Q: [1.572, 1.064, 0.952, 0.628, -1.554, -1.761]
A: -1.761
Q: [10.91, -10.67, -7.13, 3.69, -2.37]
A: -2.37
Q: [-0.148, -0.037, 0.149, 0.035, -0.070, -0.105]
A: -0.105
Q: [106.63, 16.55, 128.34, 88.08, 96.55, 35.52, -145.98]
A: -145.98
Q: [0.0, 0.0, 1.7, -0.3, 0.0, -1.6, -0.2]
A: -0.2
Q: [1.4, 0.4, 0.4, -1.0]
A: -1.0
---
61  32  64  48  75  50  60  25  39  53  52
64  66  73  39  64  43  88  50  31  36  54
37  73  69  38  69  31  87  60  49  69  44
56  44  76  34  69  37  85  21  54  48  50
65  56  58  48  72  50  63  66  28  49  54
48  76  64  40  67  37  88  67  38  58  48
65  72  64  34  64  46  84  30  43  38  54
34  39  76  40  75  31  76  37  54  69  42
48  76  64  40  67  38  88  67  38  58  48
out 32

481  669  320  413  406  522  595  428  692  390  657  484
431  543  431  429  529  347  528  432  564  241  340  451
555  499  481  670  592  498  353  647  553  781  436  626
468  654  264  488  484  382  491  474  728  403  464  541
548  549  501  457  403  701  611  486  524  565  807  480
477  602  330  555  546  316  411  521  677  459  308  576
442  521  505  384  490  420  618  391  499  209  419  411
533  392  629  629  630  472  376  610  397  673  328  573
561  419  671  495  459  710  577  518  365  608  721  476
481  667  294  443  413  523  548  462  706  445  664  518
572  402  652  627  574  583  432  620  384  760  491  564
out 669

6  4  7  7  4  6  1
4  6  7  4  4  5  1
5  5  8  4  5  5  1
8  5  4  7  7  6  1
8  4  6  4  6  5  1
4  8  7  6  7  7  1
out 4

3  3  4  4  4  3  4  5  2  2  3
5  4  7  3  5  4  4  4  8  6  3
4  3  4  7  3  4  4  4  3  6  5
4  4  3  5  4  4  5  4  1  8  1
4  1  9  4  4  5  5  4  3  5  4
5  5  4  3  2  4  4  3  3  4  4
out 3

224  126   91  102   60   99  122   71   60  189  192   79  116  119
 63  224   68  163   82   47  214  113   52   70   69  151  148  164
131  100  129   78  117  129   86  101  120  121  119  133  189   86
 95   74  198   78   90  164   60   78  186  104   94   99  114   65
123   66   80  166  173  171   69  116   55  144  155  208  180  171
135  117   93  168  218  105   98  137   66  158  133   72  104  162
 61   88   93   84  208  140  101  153   68   60   64  111  135  129
out 126

142  206  742  441  669  515
286  284  520  570  657  644
278  237  509  576  586  610
231  155  489  836  679  789
269  266  516  619  657  680
289  244  705  485  650  665
273  194  507  733  647  730
276  362  526  724  758  650
out 206

6890  4767  7252  4466  4437  4511  4755  7838  4756  4756  1798  7097  2570  4111  2822  7102
4007  4863  3733  5139  5120  5138  4694  3296  4861  4876  6923  3862  6467  5314  2673  3863
5782  5392  6064  5214  5299  5180  5594  6239  5386  5371  2917  5926  3363  5146  7683  5892
4171  6501  4413  5815  5747  5967  7131  4458  6522  6508  4131  4066  4268  5688  8015  4113
4505  6998  4810  6198  6105  6484  7454  4829  7011  7018  2249  4361  2961  6027  4034  4435
5182  5248  4988  6237  6356  5898  5155  4611  5249  5254  5053  5198  5017  6700  2678  5203
5440  2889  5245  3044  3105  2968  2865  5350  2894  2892  6784  5549  6470  2959  7604  5487
3658  6191  3602  6216  6227  6194  6399  3341  6205  6203  5780  3438  5622  6442  7280  3511
6603  3914  6376  4844  5013  4526  3637  6263  3896  3889  4841  6853  4876  5093  2294  6775
3664  5835  3508  6221  6268  6165  5854  3056  5841  5844  5898  3465  5746  6726  3774  3482
out 4767
---
Input: -5.18 1.40 -2.08 -2.35 3.09
Output: -5.18
Input: 0.88 0.62 -5.42 0.02
Output: 0.88
Input: -2.42 1.82 5.04 0.93 -0.89 2.88 -3.91
Output: -2.42
Input: -2.09 -1.12 0.09 -4.42
Output: -2.09
Input: -0.88 1.70 -1.89 -4.11 -1.02 1.52 0.38
Output: -0.88
Input: -1.90 -4.20 -0.99 1.49 0.33
Output: -1.90
Input: -0.64 3.94 -2.02 1.65 1.23 0.41
Output: -0.64
Input: 0.11 3.57 -0.55 -0.78 -3.56 -5.43
Output: 0.11
---
3.75 -4.91 -4.57 4.44 3.04 4.92: -4.57
-0.19 5.38 3.11 -4.37 -2.87 3.61 1.68: 3.11
-1.99 0.59 0.81 2.12 -0.77 5.00: 0.81
0.60 2.63 -5.53 4.46 2.72 -1.12: -5.53
4.99 -0.62 1.43 -0.08 0.00: 1.43
2.49 -3.15 0.96 -3.83 3.08 -0.16 4.48: 0.96
-4.08 3.77 -0.10 4.70 2.34: -0.10
2.35 -4.59 1.87 4.43 -1.06 -2.90 -2.49: 1.87
-2.73 3.97 -4.27 -4.08: -4.27
---
2.21 -4.17 -2.90 -4.62 2.68 2.84
4.71 -2.75 -2.91 -0.14 -0.08 -0.53
-2.46 -3.15 -2.43 -0.30 -0.83 -0.86
-> -2.75

-3.89 -1.00 -4.28 3.69
0.57 5.21 -5.38 4.81
-> -1.00

-2.28 0.28 -0.56 2.24
-3.12 0.15 -4.60 2.25
-> 0.28

-5.21 -2.10 -0.60 3.09 2.83 4.44 5.36
-1.95 -4.94 -1.40 -1.67 -0.02 1.27 5.37
-> -2.10

0.88 5.18 -3.30 1.33
2.93 1.68 -0.94 0.04
-1.17 -0.41 3.42 0.60
-> 1.68

-1.04 -4.53 -3.43 2.89
3.20 0.68 -0.79 -1.38
-> -4.53

2.85 -4.76 -3.41 1.68
-5.42 1.75 -2.21 -1.26
3.51 1.76 -0.57 2.72
-> 1.75
---
 0.40  -1.24  -1.01  -0.79   0.85   0.03
 0.62  -3.91  -4.03   0.74   0.92  -1.85
 2.63  -4.54  -3.76   0.80   0.99  -2.87
-> 0.80

 2.17  -0.15  -3.05   2.56  -1.08  -1.97   0.25
 3.89   0.95   2.03  -2.09   4.08   2.13  -2.51
 1.63   0.84  -1.55   5.35   1.14   1.07   4.70
-> 1.14

-0.61  -2.79   2.46   0.15  -1.45   0.43   4.66
-2.35  -2.94  -3.61   4.29  -0.37   0.40  -2.46
 2.08  -0.80   3.44   1.63  -1.46  -1.38   3.28
-> -1.46

 1.77  -0.15   0.67   5.03  -2.01  -0.98
 2.97  -0.91   2.67  -3.14  -3.50   1.76
-4.22   0.16  -3.23   2.83   4.33   1.77
-> 2.83

-0.54   3.51   0.57  -0.53   2.74  -0.74
 2.62   1.00   2.36   0.59  -4.78   0.05
 0.16  -0.36  -0.89   0.66   0.57  -0.58
-> 0.66

-5.17  -0.52  -1.08   1.04
-3.00   0.39  -0.48   0.79
-2.05   1.43  -0.25   1.09
-> 1.43

-2.37   2.74  -0.61  -2.04   2.80   4.68
-4.18   2.88  -1.41  -1.73   3.06   2.14
 4.44   0.36  -1.91   3.15  -0.08  -4.88
-> 3.15

-5.14   1.50   1.25  -3.45
-0.53  -3.86  -0.34   2.74
 5.31  -2.83   5.60  -2.33
-> -2.83

 4.65  -4.90  -0.85   0.37  -1.48   1.63
 1.83   0.92   3.15   0.98   0.48  -0.89
 1.84   0.93   3.20   0.98   0.41  -0.82
-> 0.98

 0.83  -1.18  -1.70  -1.41  -0.68
 2.71  -0.23  -3.97  -1.99  -1.77
-3.14  -3.17   0.04   0.61  -1.20
-> 0.04
